A small network was shown many inputs. Here are its activations along a few directions, one row for each input.
In each table, some parts of the input vary, and every possible input appears once, in random order.
Descriptions start from the smaller parts, as in this example, which fits no table here: one of 2 separate values, together with either a single point or one of 11 places along a line or (one of 6 places along a line, together with one of 8 places around a ring).
Shared parts are said once, and a part with two or three values counts as separate values.
In the rows, 128 means zero.

Other details of the inputs shift rows strongly along two fixed directions, in all tables alike. That doesn't count.

Rows:
x1: [161 147 112 126 150 166 118  92  94  77  90  97  87 151 134 167 187]
x2: [107 108 164  85 112  81 134 122 153 133  80 126 128 117 142 118  79]
x3: [136 127 123 141 144 136 123 139 128 137 162 147 141 130 110 121 123]
x4: [135 137 127 137 139 144 121 135 137 143 161 148 134 135 118 117 121]
x5: [123 119 110 155 134 126 138 124 134 127 163 138 135 128 125 124 115]
x6: [104 111 151  80 117  87 141 146 151 138  73 115 136 131 119 111  89]
x7: [134 145 123 145 104 129 116 130 134 146 158 150 122 115 137 120 133]
x8: [150 127 145  56 140 114 128  95  98  81   4  92 108 145 138 166 147]
x9: [107  96 170  87 112  77 139 124 148 127  82 124 138 115 139 125  88]
x10: [103 113 162  81 111  85 132 132 156 144  75 113 128 112 127 116  93]
x11: [162 161 103 119 150 176 113  88  89  85  81 104  91 151 144 157 174]
x12: [118 127 109 152 132 129 136 134 135 137 160 125 136 124 111 124 129]
x13: [111  94 165  93 123  70 147 134 146 128  81 124 142 117 136 129  87]
x14: [117 135 109 140 126 155 128 139 125 140 148 130 144 135 130 110 122]
x15: [131 125 147 140 131 147 114 133 125 139 163 144 136 124 126 121 131]
x16: [116 137 113 147 126 138 135 130 144 142 158 126 128 128 120 120 126]
x17: [121 130 114 150 128 135 136 120 142 132 162 139 128 133 134 121 112]
x18: [117 122 126 155 130 134 133 138 132 137 159 122 136 118 125 129 137]
x19: [102 102 168  83 110  81 136 134 150 137  78 111 138 110 125 125 102]
x20: [166 149  90 129 161 154 129  99  96  77  92  99  92 158 117 166 176]
x21: [134 123 141 145 142 140 122 143 122 139 162 144 140 125 123 126 131]
x22: [137 136 106 146 118 114 131 138 129 140 163 151 135 121 119 126 134]
x23: [115 118 127 154 130 142 128 148 123 134 154 121 136 128 128 120 136]
x24: [133 137 141 138 132 149 109 130 132 144 159 144 127 126 129 113 123]
x25: [119 123 105 144 131 147 129 143 116 135 150 128 151 131 121 114 123]
x26: [136 145 110 143 112 122 129 134 138 146 161 152 128 126 127 123 131]
x27: [136 132 124 151 115 119 131 143 125 139 162 149 135 114 131 130 142]
x28: [165 146 103 127 158 166 125 101  81  82  85 102 106 152 138 170 180]
x29: [112 132 126 145 120 152 116 136 131 138 151 124 122 127 133 107 128]
x30: [133 134 129 146 104 127 122 133 128 139 162 149 131 113 134 127 142]
Each input here is: one of 5 places around a ring, together with either one of 2 separate values or one of 4 places along a line.
The inputs of x21 and x4 match in every part but the place on the ring of 5. If x23 is changed in the same way as x21 into x4, which row does it become?
Answer: x6
Which other rows does x3 become when the choice among 2 separate values takes its other values? List them by row number.
Answer: x22
Which other rows does x22 become when the place on the ring of 5 takes its other values? List them by row number.
Answer: x7, x26, x27, x30

Rows:
x31: [152 133 146  83 136 106 130  91 123  94  53 111  99 133 137 162 139]
x32: [122 134 131 126 113 129 122 127 135 139 134 136 128 123 136 117 120]
x33: [134 129 135 126 132 123 125 137 134 138 140 142 132 129 120 122 120]
x34: [132 132 128 123 126 127 124 138 127 140 135 143 139 128 123 119 121]
x35: [118 130 133 129 112 127 123 133 133 139 133 128 128 118 132 121 129]
x36: [122 120 125 136 129 115 138 126 138 130 141 131 134 123 125 130 118]
x37: [154 163  84 185 156 226 108  93  88  91 168 108  93 152 144 150 195]
x38: [124 127 121 134 130 116 136 130 142 132 140 132 127 129 122 124 115]
x39: [115 116 136 126 137 146 122 143 120 134 128 121 145 132 124 114 121]
x40: [128 128 130 126 124 125 125 144 126 140 134 134 140 123 119 123 131]
x41: [120 123 139 134 113 124 125 131 131 133 136 131 128 118 140 124 128]
x42: [132 122 139 128 132 122 127 133 130 135 141 141 139 123 123 128 123]
x43: [130 121 137 131 126 121 127 142 123 134 137 138 139 123 127 126 129]
x44: [122 129 114 131 123 120 136 131 136 135 135 133 134 129 125 121 116]
x45: [124 131 138 129 119 126 123 126 141 136 138 135 121 123 133 120 119]
x46: [105 114 123 134 134 139 134 136 128 129 129 111 140 134 125 116 116]
x47: [149 134 121  84 139  98 142 106 119  95  46 101 106 140 122 161 143]
x48: [120 118 123 138 123 115 138 135 131 129 137 128 134 124 128 127 124]
Describe the family of inputs behind these rows.
Answer: one of 3 separate values, together with either a single point or one of 5 places around a ring
The inputs of x34 and x32 match in every part but the choice among 3 separate values. If x43 is changed in the same way as x34 into x32, which row does it become?
Answer: x41
Which other rows does x47 become when the choice among 3 separate values takes its other values? List them by row number.
Answer: x35, x40
List by row number the other rows that have the choice among 3 separate values in common with x47.
Answer: x36, x38, x44, x46, x48
